A small network was shown many inputs. Here are its activations along a few directions, one row for each input.
In each table, some parts of the input vary, and every possible input appears once, in random order.
A made-up example of a description, with smaller parts first: one of 4 places along a line, together with either a single point or one of 11 places around a ring or (one of 3 separate values, together with one of 5 places around a ring).
Shared parts are said once, and a part with two or three values counts as separate values.

A family of inputs:
x1: [-19 -42   9  -8 -21  -5   3  11  17  -3  37   2   0 -12  10  -1 -10]
x2: [-10 -39 -10   5 -29 -23   7  14   6   4  25  -2  10  11  -8  12 -11]
x3: [ -8 -18   1 -17  14 -20 -32   2   2 -32 -22 -11 -11 -22  30  17 -42]
x4: [ -1  -8  -6   2 -15  -5   9  -1  -7   4   2   4  14  10 -16   5   5]
x5: [ -9 -23  -3   4 -25 -12   1   5  -1   9  15   0  14   9 -16  13   0]
x6: [ 12  27  10 -15  25  36  10 -16  -9  -6 -10  21  11 -12  -5 -29  23]
x7: [ 22  34   3  19   6  12   5  -8  -9  -3  -9  11 -13  10 -13 -10   8]
x8: [ 14  20  -9   1   5   9  16  -7 -17  -1 -18  14  18  10 -18  -9  18]
x9: [-10   9   8 -19  -6  -6  -6   3  11   4   9   1  -7  -8  -4  -9  -4]
x10: [ 28  46   4  19  15  18   5 -11 -15  -2 -15  16 -10  10 -16 -15  16]
x11: [  6  14   9 -14  15  29  11 -13  -3  -8  -4  16   8 -12  -2 -23  16]
x12: [ 13  48   5 -22  24  15   0  -7  -3   0 -16  15  -1  -8 -10 -28  16]
x13: [ 20  32  -8   1  14  15  16 -10 -23   0 -23  19  21  10 -21 -14  25]
x14: [ -6  -1  -7   6   1  -4   6   4   4  25  -1 -16   3  11   6  10  14]
x15: [ 15  38  -7   4  31  16  14  -5 -13  21 -26  -3   9  13   0  -9  35]
x16: [-19  -6  11 -16 -16 -13 -13  10  17   9  21  -3  -7  -9  -4  -1  -9]
x17: [  8  25  -9   5  22  10  14  -2  -7  20 -20  -8   6  12   3  -3  28]
x18: [ 14  21   4  19  -4   5   4  -5  -4  -2  -1   6 -14  10 -11  -4   1]
x19: [  7   6  -9   1  -5   2  14  -4 -11   0  -9   9  15  10 -16  -2  11]
x20: [ -3  -7  10  23 -25  -9  -9   5   8   6  24  -4 -14  10 -11  11 -11]
x21: [-20 -22   5 -14 -21 -24  -7  20  22   5  30  -4 -11  -7   5  -2 -20]
x22: [  6  36   4 -22  15   8   0  -3   3  -1 -10  10  -4  -8  -7 -22   9]
x23: [-14 -16  -4   9 -10 -11  -2  10  10  30  13 -20   3  10   5  18   9]
x24: [ -5 -40   5 -10  13   0 -20  -5  -5 -40 -16  -8  -1 -31  34  16 -32]
x25: [  6   8   6  20 -14  -2  -2  -1   1   2  11   1 -15  10 -11   3  -5]
x26: [ -3 -23   1  24 -29 -19  -3  16  14   1  33  -5 -18  11  -2  10 -23]
x27: [-14 -32 -13   9 -15 -21   5  19  16  26  23 -21  -1  12  15  18  -3]
x28: [  1 -37 -18   6   6 -19 -18  -5 -14 -34 -28 -11  10  -6  16  26 -33]
x29: [  2  13  -9   5  12   3  12   1  -1  21 -12 -12   4  12   5   3  21]
x30: [ -2   2   9 -13   6  22   9 -10   1  -7   4  12   5 -12   1 -17  10]
x31: [  6 -20  -6  22   8 -13 -29  -3  -8 -36 -18 -12 -22  -6  20  30 -43]
x32: [ -2  23   5 -21   5   1  -1   0   7   0  -2   5  -6  -8  -4 -16   2]
x33: [-10 -12  12 -12  -5  14   5  -6   6  -3  15   7   4 -13   2  -9   4]
x34: [ -4 -29 -20   6  19 -15 -21   0  -8 -11 -29 -30  -4  -2  41  33 -25]
x35: [-19 -27  16  -9 -16   6  -3   1  11   2  28   3   4 -13   1  -1   0]
- What is each input in this table made of? => one of 5 separate values, together with either a single point or one of 6 places along a line
- The inputs of x2 and x26 match in every part but the choice among 5 separate values. If x8 is changed in the same way as x2 into x26, which row does it become? => x7
- List by row number the other rows that have the choice among 5 separate values in common with x16. => x3, x9, x12, x21, x22, x32
- List by row number the other rows that have the choice among 5 separate values in common with x35. => x1, x6, x11, x24, x30, x33
- A walk changes only the place on the line of 6. It starts at x27 and steps to x23. List the rest of the walk in order. => x14, x29, x17, x15

A family of inputs:
x36: [-11 -32 -17  13  -6 -29 -10  14   5  11  -2 -29  -2  11  20  32 -16]
x37: [-19 -17   7 -11 -14  -8   0  11  19  15  28  -6  -3  -5   5  -2  -1]
x38: [-13 -15   6 -18 -12   4  10   3   8   8  20   8  15  -7  -6 -10  10]
x39: [  0 -32 -14  31 -21 -27 -10   9  -5  -7   3 -14  -5  17   2  33 -27]
x40: [-17 -42  -6   3 -19 -13   3   9   7   9  18 -13  11   3   9  18  -5]
x41: [ -7 -17  10   7 -29  -6   0   6  10  -3  32   9  -7   1 -14  -1 -12]
x42: [ -5  -2   1 -14  -1  10  13  -2   0   7   4   8  17  -3  -7 -11  17]
x43: [ -8   6  13  -8 -13  -2  -2   6  14   8  24   6 -10  -4  -9 -11  -2]
x44: [ 24  35   0  13   9  17  10 -12 -16  -7 -16  17   1   9 -21 -14  14]
x45: [-18 -30   4 -12 -19  -3   7   7  11   9  27   1  12  -6  -1  -1   3]
x46: [ -1 -16   4  -7  18  -9 -33  -4  -1 -42 -23  -9 -19 -26  31  15 -44]
x47: [-17 -30  -4   4 -14 -18  -4  13  15  15  18 -20  -4   3  15  17  -9]
x48: [ 17  43   1   4  18  14   5  -8  -8   6 -18   7  -6   6 -10 -13  17]
x49: [ -6 -25 -13  24 -12 -30 -15  13   4   5   2 -25 -12  14  13  33 -24]
x50: [-11 -45 -19  12 -11 -24  -3  10  -3   4  -2 -22  13  10  14  33 -13]
x51: [  7  11   8   4 -12   6   6  -3  -1  -5  11  17  -2   3 -21 -12   2]
x52: [ -1  -2  12   0 -22   1   3   2   7  -4  26  16  -4  -1 -20 -11  -4]
x53: [  9  32   4   0   7   8   3  -4  -1   6  -5   6  -7   4  -9 -12  11]
x54: [ 11  22  -6  -6  20  20  17 -11 -15   6 -22   8  20   3  -7 -12  29]
x55: [  1  20   9  -4  -3   3   1   1   7   7   9   6  -9   0  -9 -12   5]
x56: [-12 -22   1  14 -20 -19  -9  12  14   9  21 -16 -15   7   7  18 -17]
x57: [ 25  55  -1   7  27  20   6 -12 -14   6 -28   9  -4   9 -10 -16  23]
x58: [-14  -2   8 -18  -7  -1   3   7  15  14  21   1   0  -7   0 -11   6]
x59: [ 18  47  -6  -4  34  21  12 -10 -13  12 -31   4   6   6  -1 -16  32]
x60: [ 31  47  -2  16  18  23  12 -16 -23  -7 -26  19   3  12 -22 -16  20]
x61: [  3  23   0 -10  14  10   8  -3   0  13  -9   1   3   1  -1 -12  19]
x62: [  5 -23   4   0   9  -6 -28  -9 -10 -54 -21   2 -13 -24  21  14 -47]
x63: [-13  -9  11  -1 -20  -9  -5  10  18   9  31  -2 -13  -2  -3  -2  -9]
x64: [ -5 -30  -1  22 -28 -16  -4   8   5  -3  22  -5  -8   9  -4  18 -20]
x65: [ -7 -38  -5 -19  19  -2 -23  -9  -8 -41 -26  -7   7 -29  33  15 -33]
x66: [ -6  11   4 -15   3   5   6   2   8  13   6   1   2  -3  -1 -12  13]
x67: [ 18  33  -8  -3  30  26  19 -15 -21   5 -33  10  22   6  -7 -14  36]
x68: [  3  10  -3  -9  10  15  15  -7  -8   6 -10   7  18   1  -7 -11  23]
x69: [ 16  24   3   9  -2  11   8  -8  -9  -6  -3  16  -1   7 -21 -12   8]
x70: [ 10  35  -3  -7  24  15  10  -7  -7  12 -21   2   4   4  -1 -13  26]
x71: [ -7 -24  -2 -18  24  -7 -29  -4   0 -35 -25 -14  -8 -28  39  15 -36]
- What is each input in this table made of? => one of 4 places along a line, together with either a single point or one of 8 places along a line
- The inputs of x53 and x61 match in every part but the place on the line of 4. If x49 is changed in the same way as x53 into x61, which row does it become? => x36
- Which other rows does x52 become when the place on the line of 4 takes its other values? List them by row number. => x38, x43, x58
